Each row below holds a small network's activations on one input, seen along a few directions.
Each table varies a few parts of the input and shows all the possible inputs, shuffled.
A made-up example of a description, with smaller parts first: ring(5) and (point or ring(11) or (values(2) and line(6))).
Shared parts are said once, and a part with two or three values counts as separate values.

Other details of the inputs shift rows strongly along two fixed directions, in all tables alike. That doesn't count.

A family of inputs:
R1: [-10, -26,  16,   5, -46, -24, -13,   9, -23,   2,  35,  28,  31, -30]
R2: [ 10,  17,  -4, -29,  33,  21,  -5,   0,  22,  -6, -34, -24,  -1,  -9]
R3: [ 39,  -4,  33,  31,   6, -19,  22, -21, -10,  27, -27,   3,  -7,  15]
R4: [-36, -22,  18,  -7, -31, -16, -16,   3, -31,   7,  34,  42,  10, -30]
R5: [-13,  -3, -11,  11, -22,  -3,   6,  15,  -5,   1,   7, -18,   8,   7]
R6: [-31,  14, -46, -21, -13,  14,  -6,  48,  28, -34,   7, -35,  11,  -4]
R7: [ -1,  28,  29, -26,  70,  23, -13,   3,  21, -13,   8,  10,  -1, -26]
R8: [-13,  -7,  15,  -5,  -7,   9, -12,  11, -10, -10,  25,  22,  26, -33]
R9: [-20,  -5, -16,   3, -13,  -5,   3,   5, -15,  -7,  14,  -5,   4,  10]
R10: [-13,  34,  -7, -21,   2,  35,  -6, -11,  40,   0,   7,  -7,  -5,  25]
R11: [-66,  22, -21, -33,  -8,  45, -16,  21,  36, -21,  28, -18,  -3,   4]
R12: [ 40, -20,  21,  14,  39,  -7,   2, -28,  -7,  44,  -5,  45, -25,  -9]
R13: [-16, -22, -19,  44, -65, -34,   1,  -6, -48,   0,  15,  18, -10,   8]
R14: [ 49,   9,  10,  10,  33,   1,  13, -29,   3,  30, -34,  -8, -22,  15]
R15: [-36,  10,  10, -13,   2,   4, -24,  26,   6, -40,  39,   6,  28, -35]
R16: [-23, -12, -14,  -6, -36,  -1, -10,   6, -12, -19,   1, -10,   8, -10]
R17: [ 42,  29,  15,   8,  38,  27,  25, -37,  12,  35, -18,  10, -49,  29]
R18: [ 37,  20,  19,  -3,  51,  -2,  -1, -16,  20,  13, -44,  -3, -13,   8]
R19: [ -2,  16, -20, -18,  15,   6, -14,  16,  16,  -8,  -9, -19,  -1,  11]
R20: [ 19, -15,  44,  20,   8,  -3,   3, -25, -41,  27,  15,  48,  -6, -14]
R21: [-42,   3, -27, -34,  -5,  17, -11,  27,   9, -40,   9, -23,  20, -11]
R22: [ 49,  -7,  19,   8,  10, -12,  19, -26, -30,  17, -15,   9, -14,  26]
R23: [-43,   3, -28,  -9, -19,   5, -17,  20,   9, -18,   6, -19,  10,  -6]
R24: [  9,  18,   6, -12,  33,   9,   3,  14,  30,  -4, -27, -21,   6,   3]
R25: [-41,  -2,  20, -16,  -7, -17, -23,   9, -11, -13,  37,  27,   7, -28]
R26: [ 20, -11,  24,  33, -14, -31,   1, -26, -26,  16, -18,  20, -10,  15]
R27: [-36,  -9,   1, -43, -13,  -3, -29,  26,  14, -10,  26,  11,  26, -43]
R28: [ 31,  10,  27,  -6,  81,  29,   0, -14,  18,  30,  -6,  20,  -8, -10]
R29: [-11,  -3, -21,  15, -27,  -2,  13,  14,  -1,  -5,   0, -17,   0,  -3]
R30: [-34,  -7,  21,  14, -39,   5,  -6, -14,  -9,   1,  21,  25, -16,  20]
R31: [  2,  15,   2, -20,  40,   7,  -1,   4,  21, -14, -20,  -9,   3,   5]
R32: [-10, -23,  -2,   6, -36,  -8,  10, -10, -31, -11,  11,   1,   5,   0]
R33: [-29,  -8, -13,  11, -35,  -2,   6,  17,  -3,  -3,  12, -21,  14,   0]
R34: [  1,  35,  11, -30,  27,  39, -13, -14,  60,  -6, -19,   0,  -7,  22]
R35: [-49,  -9, -27, -19,  22,  36, -27,  33,  24, -27,  31,  14,  12, -37]
R36: [ 42,   2,   0,  30,   8, -14,  15, -28, -17,  26, -27,   7, -28,  14]
R37: [-46,  -1, -12, -13,  -9,  -4, -11,  21,   8, -34,  10,  -7,  18,  -6]
R38: [  3, -17,  13,  30, -33, -30,  -2, -18, -25,   4,  -5,  16,  -5,  10]
R39: [ 18,   0,  -9, -35,  59,  14, -18,  11,  52,  11,  -7,   4,   1, -30]
R40: [-46,  13,   0, -52,  10,  -5, -37,  36,  36, -34,  33,  -6,  26, -43]
R41: [-15, -19,   4, -14,  -2, -14, -19,  10,  11,  16,  28,  19,  17, -23]
R42: [ -8, -35,   7,  34, -76, -23,  17,  -7, -45,   3,  16,   1,  10,   2]
R43: [ 58,  -6,  19,  19,  56,  16,   6, -19,   8,  26,  -9,  26,  -7, -13]
R44: [ 27,  -5,  18,  22, -10, -32,  -2, -15, -22,  10, -14,  19, -11,  25]
R45: [ 33,  23, -19, -20,  49,  14,  12,   1,  19,  -3, -23, -16, -17,  14]
R46: [-16, -27,   0,  45, -67, -29,  14,   0, -42,  13,  22,   2,   5,  12]
R47: [ 66,  16,  52,  -1,  56, -17,   3, -22,  11,  23,  -8,  13,   0, -12]
R48: [ 39, -14,  19,  22, -23, -18,  21, -12, -31,  20,  -8,  -1,  -4,  21]
R49: [ 17,  23, -21,  -8,  29,  18,  12,  16,  28,  -2, -25, -30,  -8,   1]
R50: [-25,  -5, -33,   5, -24,  -6,   4,  12, -16, -21,  16,  -2,  -2,   2]
R51: [ 33,  19,   6, -21,  42,  23,  13,   3,  24,   6, -35, -31,   1,   2]
R52: [ 25,  -7,   7,  33, -13, -23,   6, -23, -32,  26,  -9,  11, -16,  23]
R53: [ 24,  22, -18, -18,  56,  21,  17,  -5,  27,   0, -28, -20, -16,   1]
R54: [-14, -20,   0,   7, -33, -10,   8,  -8, -32,  -8,  10,   2,   6,   1]
R55: [ -8,   3, -16, -14,  14,  14,   7,   2,  12,  -8,   0, -20,   3,   1]
R56: [  0,  12,   0, -12,  10,   1,  -3,  24,  23, -13, -13, -18,  11,   8]
R57: [-32, -14,   5, -13,   6,  -2, -18,   8,   1,  14,  29,  29,   9, -23]
R58: [-37,   2, -39, -10, -12,   7,   0,  21,   4, -31,  12, -13,   4,  -8]
R59: [ 40,  -2,  33,  31,   8, -20,  21, -20, -10,  27, -26,   4,  -7,  16]
R60: [ 30,  -4,  -6,  36, -16, -25,   9, -21, -33,  18, -13,  14, -25,  19]
R61: [  0, -11,  13,  29, -29, -32,  -7, -10, -29,   3,  -5,  20,  -3,  15]
R62: [ 16, -14,   4,  15, -34, -22,  -2, -10, -36,   5,  -3,  10,  -6,  16]
R63: [ 12,  22, -27, -16,  30,  18,   0,   3,  29,  -8, -28, -23, -15,  -6]
R64: [-41,   7, -48, -26,  -4,  20,  -1,  26,  21, -40,  11, -25,   6, -15]
R65: [ -9, -18,   4,  15, -45, -10,  12,   2, -24,   0,   3, -10,  12,  -3]
R66: [ 17,  18,  10, -22,  59,  12,   6,  -6,  30,  -4, -32, -13,  -2,   3]
R67: [-25, -16,   2,   9, -10,   7, -15,  16,  -5,  -5,  39,  21,  28, -23]
R68: [-52,  19, -18, -46, -26,  48, -27,  12,  45, -38,  16, -14,  15,   3]
R69: [ 38,  -4,  15,  22,  18, -12,  24, -31, -22,  31, -14,   5, -17,  21]
R70: [ 20,  20,  -8, -16,  31,  15,   8,  17,  27,   6, -17, -32,   0,  14]
R71: [-43,   6, -27, -31, -12,  14, -22,  28,  15, -35,  -2, -25,  17, -18]
R72: [-48,  11, -35, -22,  -7,  12, -21,  29,  21, -26,   4, -26,  12, -10]
R73: [-10, -21, -23,  38, -71, -39,  -3,   2, -50,  -4,  21,  18, -11,  19]
R74: [-15,  -5, -10,  -2, -25,  -5, -12,   6, -16, -14,  -3,  -5,   6,  -2]
R75: [-19, -34,   4,  29, -66, -30,  10, -13, -60,  -5,  25,  18,   5,   6]
R76: [ 13,  15,  -7, -13,  26,  22,  13,   7,  33,   6, -20, -36,   2,   0]
R77: [ 61, -20,  19,  25,  27, -13,   5, -20,   1,  36,  -1,  30,  -2, -10]
R78: [-33, -10, -17,   2, -24,  -4,   3,   7, -12, -11,  19,  -8,   8,   2]
R79: [-11, -25, -12,  49, -71, -30,  18,   2, -43,   5,  18,   6,  -3,   7]
R80: [-63,  12, -11, -42, -14,  50, -22,  18,  30, -31,  19, -15,   0,  -4]
R81: [ 45,  45,   1,  -9,  40,  35,  15, -34,  40,  20, -23,   1, -31,  30]
R82: [ 36,  21, -12,  -8,  39,  23,  21,   1,  34,   8, -35, -32, -13,  -2]
R83: [ 37,  -8,  28,  19,  14, -17,  20, -34, -17,  15, -18,  13, -13,  17]
R84: [ 47,   6,  24,   4,  35, -14,  13, -21,  -6,  13, -24,  11, -14,  27]
R85: [  7, -19,  20,  35, -37, -25,  15, -10, -22,   9,  -1,   5,   3,   9]
R86: [-17, -17, -13,  15, -42, -22,   4,   4, -35,  -6,  28,   6,   3,  21]
R87: [ 21,   9,   7, -28,  57,  18, -13,  12,  48,  13,  -1,  -4,  23, -27]
R88: [ 33, -15,  24,  29, -22, -16,  24, -20, -32,  25, -13,  -1,  -4,  11]
Each input here is: line(4) and (values(2) or ring(5) or (values(3) and line(5))).
The inputs of R38 and R16 match in every part but the line(4) part. If R30 is changed in the same way as R38 into R16, which row does it become?
Answer: R80
The inputs of R86 and R45 match in every part but the line(4) part. If R72 is changed in the same way as R86 into R45, which row does it become?
Answer: R13
Which other rows does R25 become when the line(4) part takes its other values? List them by row number.
Answer: R4, R12, R57
Which other rows does R34 become when the values(2) part takes its other values? List them by row number.
Answer: R30
Which other rows does R74 become when the values(3) part takes its other values? List them by row number.
Answer: R21, R51
Which other rows does R54 become when the line(4) part takes its other values? List them by row number.
Answer: R53, R66, R78
Which other rows does R46 become when the line(5) part takes its other values? List them by row number.
Answer: R5, R33, R70, R76
Which other rows does R57 become when the ring(5) part takes its other values? List them by row number.
Answer: R28, R41, R67, R87
Which other rows does R39 become when the ring(5) part takes its other values? List them by row number.
Answer: R12, R35, R43, R77
